Each row has a name. Each piece below is followed by the name of the row it came from, unless a question asks for something else. Each question is about the rows just above it. Places in a row count from 0.

[120  96 135  83 157 124  97 132 162 132 173  99 112 162 110  72 174] = W
[133 173 107 144  80 136 112  99  87 162  59 111 150  98 120 133 111] = N
[136 126  89 122  91 156 149 133 135 138 144 120  97  99 156 217 122] = Y
[149 133 135 138 144 120] begins in row and place
Y, 6
[136 126  89 122  91 156 149 133 135 138 144 120  97  99 156 217 122] is in which row?
Y
[133 173 107 144  80 136 112  99  87 162  59 111 150  98 120 133 111] is in which row?
N
Where does [112  99  87 162  59 111 150  98 120 133] start? Give its row and place.
N, 6
How many entries does [136 126  89] have?
3

[ 89 169 106  91] = X
[ 90 169 106  89] = L
[106 106  90  79] = H
[ 89 107 153  37] = A
Shared by X and H:
[106]
Shared by L and A:
[89]
The row with [ 90 169 106  89] is
L
The one value in A and X:
[89]
Number of entries in [ 90 169 106  89]:
4
Shared by X and A:
[89]

[192 125 136  99 200 112 115  67 139 202 138  97  67 144 117 116 148  99
  99  66  72 196 105] : F
[ 76  93  93 199  59 195 195 187  85  61  82 197 186  73 198 192  78 196
 199 188 179  74 182] : Q
[ 57 182 178  70  60  52  53 159 175  61 179  73 158 176  54  53 172  75
  73 159 156  65  91] : C
[170  69  52  55  53 190 171  53 189 205 191  76  71 193 191 190 188  73
  73  68  71 196  91] : J
[199  73 171 104 202 205 201  69 174 204 177 103  72 180 203 200 174 105
 103  69  73 201 112] : D
[ 74  84 184  94  87 203 203 183 181  95 181  94 183 185 205 201 181  95
  95 183 181 108 104] : T
[ 76  87  95 180  68 200 201 191  89  72  89 173 180 108 202 202 105 175
 178 191 188  84 167] : G
[ 92 107  77 179  75 151 136 174  75  77  73 180 173  67 147 133  73 178
 181 175 171  86 169] : B
[196 165  66 177 195  57  65  60  67 191  68 177  62  70  63  68  72 174
 175  58  63 180 163] : R
[ 53 184 170  68  52  55  53 190 171  53 171  68 188 167  53  54 163  68
  67 190 188  64  81] : U
[ 87 167 183  71  80  84  90 142 183  81 182  68 143 180  87  93 176  69
  68 141 142  93  82] : P
[195 169  62 180 198  59  57  59  66 197  65 180  62  62  58  55  69 177
 180  59  60 187 164] : V
Where does [170  68  52  55  53 190 171  53] start? Give its row and place.
U, 2
Number of entries in [ 53 184 170  68  52]:
5
Row and place where [180 173] starts:
B, 11

[124 156 148 117 139 119 133 136 100 139 102 108 127 118 130 131 130 114
 131 130] : fene
[124 130  35 111 119 136 113 121 111 143 143 153 121 121 137 137 127 117
 142 100] : bobuz
[129 137 108 148 135 130 125 122 113 138 122 126 137 108 128 138 131 132
 131 126] : Lemol
[124 130  35 111 119 136 113 121 111 143 143 129 121 121 137 137 127 117
 142 100] : kizat
[124 156 148 117 139 119 133 136 100 139 102 108 127 118 130 131 124 132
 102 147] : Bolo
[124 156 148 117 139 119 133 136 100 139 102 108 127 126 120 114 125 129
 138 152] : fug
[114 141 144 139 131 140 129 125 105 141 104 134 152 128 130 142 125 125
 124 126] : tenur
Count the entries of [114 141 144 139 131 140 129 125 105 141]:
10
Where does [124 132] start? Give its row and place.
Bolo, 16

[150 176 130 174 159 192 198 177 156 169  52] = buk
[143 124 169 112 125 162 120 153 150 120 153] = Tesi
[119 134 149 123 109 105 106 128  99 137 177] = tivob
[154  95 104 116 154 137 137 120 185 109  90] = feza
[153 169 116 172 181 179 175 185 154 154  94] = ribu
[116 117 145 109 102  92 100 121 106 123 178] = Refeg
Number of entries in [143]:
1
Shared by ribu and Refeg:
[116]
[116 154] begins in row and place
feza, 3
Shared by ribu and buk:
[169]
Number of entries in [150 176 130 174 159 192]:
6
Row and place where [123 109 105 106] starts:
tivob, 3

